Each row below holds a small network's activations on one input, seen along a few directions.
Each table varies a few parts of the input and shows all the possible inputs, shuffled.
Descriptions start from the smaller parts, as in this example, which fits no table here: one of 6 places along a line, together with either a single point or one of 9 places around a ring or (one of 3 separate values, together with one of 5 places around a ring).
Shared parts are said once, and a part with two or three values counts as separate values.
In the rows, 128 means zero.

Other details of the inputs vary at random and push rows far along two fixed directions, the same in every table; ignore that.

A family of inputs:
R1: [107 126 136 147 121 134 146 114 128 122 132 133 119 121 114]
R2: [108 145 121 141 104 131 127 133 117 134 135 138 107 121 124]
R3: [106 144 122 133 103 127 129 139 118 131 135 140 105 124 125]
R4: [227 121 104  70 166 163 135  91 156 142 110  61 173 159 226]
R5: [104 122 133 144 128 127 130 120 117 123 133 137 126 113 102]
R6: [192 104 104  60 136 178 136 123 117  98 110 116 137 121  84]
R7: [176 106 107  79 138 164 134 122 116 113 118 119 139 116  83]
R8: [122 139 123 143 109 122 118 147 118 134 130 152 114 123 117]
R9: [103 146 122 131 104 124 126 142 118 128 126 141 108 127 127]
R10: [104 129 140 135 120 130 147 127 132 115 131 141 115 122 114]
R11: [ 94 130 140 135 120 125 142 133 128 111 119 142 119 126 112]
R12: [212 111  90  66 120 165 117 135 115 111 103 128 140 132 100]
R13: [176 107 106  70 131 186 142 113 112 100 113 126 132 116  80]
R14: [102 122 138 148 130 120 126 122 118 126 131 134 123 115 106]
R15: [103 125 140 135 129 121 132 133 124 120 133 141 122 118 108]
R16: [114 143 121 139 106 125 124 141 116 130 136 147 111 124 120]
R17: [101 126 139 145 127 128 134 117 119 124 138 137 121 117 112]
R18: [ 96 149 119 126  95 127 138 124 128 126 138 133 103 124 128]
R19: [ 99 120 136 154 131 115 126 129 123 132 135 135 127 113 103]
R20: [210 121  83  65 118 182 127 119 110 116 116 113 132 129 102]
R21: [181 107 107  75 136 166 133 115 116 106 116 122 130 112  82]
R22: [ 94 129 144 134 123 128 135 136 127 114 122 146 120 122 109]
R23: [103 125 141 139 128 122 128 142 128 114 119 141 122 121 105]
R24: [105 124 141 133 132 110 128 139 126 120 121 142 119 118 108]
R25: [125 134 123 154 110 119 110 142 120 132 131 155 124 119 113]
R26: [109 125 133 141 133 125 134 125 123 123 134 136 127 119 108]
R27: [117 129 161 147 170  91 122 133 155 152 135  93 152 164 202]
R28: [107 132 166 151 163  94 124 130 161 148 134  97 146 165 199]
R29: [112 130 159 158 167  93 123 123 148 159 146 101 147 149 188]
R30: [147 141 139 123 154 113 133 122 168 147 112  93 156 156 239]
R31: [104 122 133 145 130 119 126 123 120 128 133 138 120 110 101]
R32: [104 128 142 133 127 124 139 129 125 117 138 143 118 121 113]
R33: [127 128 127 146 107 105 108 146 128 132 131 159 124 119 113]
R34: [203 113 128  82 174 151 133 103 152 139 127  63 166 165 183]
R35: [ 99 129 137 145 122 129 146 122 129 120 132 137 120 123 116]
R36: [100 124 141 142 133 108 131 140 130 130 136 138 125 119 112]
R37: [ 94 124 135 149 120 134 138 117 122 117 133 139 119 118 104]
R38: [170 109 107  68 124 181 147 116 117  91 113 127 128 121  78]
R39: [112 129 164 155 173  72 116 140 159 164 136  93 155 161 198]
R40: [157 137 140 134 155  97 106 141 147 169 128 100 145 166 206]
R41: [124 134 125 147 109 116 112 148 120 130 131 157 122 123 115]
R42: [104 126 137 139 132 118 136 133 126 121 135 138 123 123 112]
R43: [123 128 163 150 175  80 119 132 159 163 146  95 145 156 201]
R44: [188 125  91  66 117 177 155 113 133  99 101 120 142 119 136]
R45: [100 125 139 136 128 126 137 133 125 119 135 142 122 121 111]
R46: [ 94 124 137 153 129 124 132 120 121 128 139 136 124 118 113]
R47: [181 108 108  60 133 168 136 122 112  95 103 122 137 121  83]
R48: [200 120  82  64 115 187 128 112 107 117 113 104 127 128 106]
R49: [104 123 132 148 131 124 131 121 119 126 134 133 126 118 108]
R50: [119 149 139 147 142  98 121 109 155 171 148  74 133 165 223]
R51: [ 99 127 136 135 129 117 134 136 124 116 122 144 124 121 105]
R52: [130 124 120 155 109 112 103 135 124 133 129 153 128 116 109]
R53: [114 140 119 153 108 128 118 130 114 135 135 139 113 123 121]
R54: [111 144 122 137 108 122 120 144 117 128 127 148 112 127 122]
R55: [250 107 110  63 166 131 102 126 151 153 110  76 177 172 192]
R56: [129 127 124 153 108 109 106 139 127 133 131 157 126 115 109]
R57: [100 143 121 145 105 139 146 122 136 118 120 152 121 106 142]
R58: [120 136 121 157 111 124 113 137 115 138 130 146 117 121 117]
R59: [124 154 143 130 144  92 123 122 162 166 139  74 140 173 231]
R60: [108 124 135 146 130 128 130 131 127 120 130 138 124 115 104]
R61: [121 139 123 153 111 123 115 141 119 138 131 150 116 121 117]
R62: [ 97 128 139 147 129 124 136 125 125 126 139 139 125 118 115]
R63: [ 99 149 117 132  95 132 136 118 127 128 137 130 104 121 126]
R64: [125 131 120 157 110 121 107 137 116 132 129 152 125 119 112]
Each input here is: one of 4 places along a line, together with either a single point or one of 6 places along a line or one of 9 places along a line.
Q: Changing only the place on the line of 4 turns R3 into R2. The same change can be made to R18. Which row results?
A: R63
Q: Changing only the place on the line of 4 turns R60 into R14. The same change can be made to R57. Which row results?
A: R4
Q: Change only the place on the line of 9 in R51. List by row number the other rows that result.
A: R11, R22, R23, R24, R27, R28, R39, R47
Q: Change only the place on the line of 9 in R32. List by row number the other rows that result.
A: R6, R10, R15, R36, R38, R42, R43, R45
Q: Change only the place on the line of 6 in R52. List by row number the other rows that result.
A: R48, R50, R53, R58, R64

A family of inputs:
R65: [136 116 131  95 143 145 152 119 137 106 116 117 137 126 121]
R66: [ 70 135 162 213 139  78 114 126 140 160 155 138 130 127 163]
R67: [178 118 134 115 178 133 120 101 132 165 154  55 151 166 176]
R68: [138 115 134  96 145 144 150 121 139 105 112 124 142 125 125]
R69: [194 111 130 128 174 128 116 109 147 154 129  84 172 152 190]
R70: [191 138 115 109 142 132 118 123 155 150 114  95 156 159 222]
R71: [ 55 155 112 166  51 133 133 145 107 101 121 209  82  80  69]
R72: [ 24 147 176 249 134  55 113 132 143 171 169 143 118 125 168]
R73: [158 135  80  74  81 181 138 119 102 101 113 137 104 112  80]
R74: [ 61 134 178 232 144  36  81 166 133 175 155 156 125 135 143]
R75: [169 105 138  88 155 118 115 155 132 116 112 128 147 143 108]
R76: [ 70 149 109 159  48 112 106 183  91 103 119 231  78  81  29]
R77: [131 117 129  87 142 148 152 115 129 106 120 109 130 128 112]
R78: [140 114 134 103 147 145 149 125 143 104 105 128 149 125 132]
R79: [138 125 148 153 171 102 114 106 144 174 157  70 149 160 194]
R80: [156 138  84  73  84 184 141 121  97 105 121 133 100 118  77]
R81: [130 118 133  85 145 153 154 117 124 108 126 104 125 134 109]
R82: [165 134  80  79  81 180 137 123 109 100 108 145 110 108  86]
Q: What do these inputs look like to the network?
A: one of 3 separate values, together with either a single point or one of 5 places along a line
Q: Changing only the choice among 3 separate values turns R75 into R76. The same change can be made to R68. Which row results?
A: R71
Q: Which other rows agree with R72 in the choice among 3 separate values? List them by row number.
A: R66, R67, R69, R74, R79

A family of inputs:
R83: [105 130 132 150 119 111 114 147 120 132 136 146 116 122  99]
R84: [128 145 134 158 131 113 123 132 143 152 132 122 133 144 189]
R85: [ 88 131 138 145 119 125 139 118 122 122 144 133 110 121 106]
R86: [ 75 134 142 137 127 131 149 123 124 112 131 134 111 123 113]
R87: [112 126 134 157 120 110 110 140 114 133 133 152 119 117 101]
R88: [146 123 145 154 167 102 109 116 144 167 142  96 153 150 188]
R89: [190 108 102  86 138 166 128 111 120 117 117 112 146 125 103]
R90: [ 80 129 142 142 126 131 147 126 130 110 126 142 120 117 116]
R91: [ 90 127 144 143 125 120 138 140 131 110 116 152 126 117 114]
R92: [ 92 132 132 152 119 125 130 121 115 129 146 130 113 120 102]
R93: [ 88 150 120 139  96 128 135 119 124 128 133 133 101 119 123]
R94: [178 112 116  62 140 158 136 134 124 106 105 113 136 136 107]
R95: [151 141 141 140 154  98 115 117 168 168 135  83 153 160 239]
R96: [ 81 133 140 139 126 126 148 121 123 118 141 134 111 117 110]
R97: [198 108 103  78 135 157 120 127 116 116 113 116 144 131  98]
R98: [100 147 120 155  98 137 134 132 121 130 131 150 108 117 126]
R99: [198 125  92  82 117 170 125 127 118 113 108 130 136 128 123]
R100: [180 110 116  64 141 160 138 129 126 102 100 117 144 135 110]
R101: [173 131  94  79  96 169 122 141 105 108 116 149 116 122  86]
R102: [106 126 131 159 120 115 120 137 123 126 129 151 126 115 104]
R103: [ 95 145 119 143  98 128 133 125 131 129 128 140 111 113 130]
R104: [135 127 157 139 176 100 131 118 161 154 136  89 158 154 208]
R105: [162 143 142 140 154  97 105 138 153 168 137  97 152 172 231]
R106: [101 126 131 160 121 124 123 122 113 135 142 140 118 113 103]
R107: [172 110 116  73 145 169 145 114 131 101 104 114 146 128 117]
R108: [181 106 108  78 134 171 142 105 124 111 122 108 140 126 105]
R109: [103 127 139 147 118 110 125 139 127 121 128 153 120 120 105]
R110: [102 129 138 143 118 110 123 144 126 125 133 148 114 123 103]
R111: [190 106 108  78 140 165 137 107 129 111 115 111 147 127 112]
R112: [182 122  92  80 113 157 128 123 126 112 106 124 134 122 122]
R113: [ 97 130 132 155 120 124 124 120 108 135 148 131 110 118 100]
R114: [109 128 133 153 120 111 108 145 114 137 138 147 113 120  98]
R115: [ 99 146 120 133  95 108 120 144 122 130 129 154 109 121 120]
R116: [ 97 129 142 140 125 111 133 143 128 119 125 152 121 116 108]
R117: [141 126 157 138 176  93 126 128 162 157 133  89 161 159 210]
R118: [ 95 131 140 136 124 111 131 148 127 123 130 148 115 119 105]
R119: [130 127 156 138 174 104 136 115 157 154 143  82 153 156 207]
R120: [110 125 131 162 122 114 114 134 116 131 131 152 123 113 103]
R121: [ 97 142 121 142  94 108 121 143 123 124 124 160 112 115 120]
R122: [ 90 152 122 151  96 136 135 128 114 130 136 142 100 124 121]
R123: [193 107 108  77 137 161 133 117 126 109 111 118 147 129 106]
R124: [136 126 144 150 161 107 120 116 145 161 146  87 150 153 186]
Q: Changing only one part turns R106 into R120. The same change can be made to R108. Which row results?
A: R123
Q: What do these inputs look like to the network?
A: one of 6 places along a line, together with either one of 2 separate values or one of 5 places along a line
Q: A walk changes only the place on the line of 6. It starts at R92 and steps to R124. List the rest of the walk in order.
A: R89, R102, R97, R83
Q: Which other rows agree with R101 in the place on the line of 6? List them by row number.
A: R83, R94, R110, R114, R115, R118
Q: Which other rows agree with R89 in the place on the line of 6? List them by row number.
A: R84, R88, R95, R104, R107, R111
Q: Change only the choice among 2 separate values in R122. List by row number the other rows that result.
A: R93
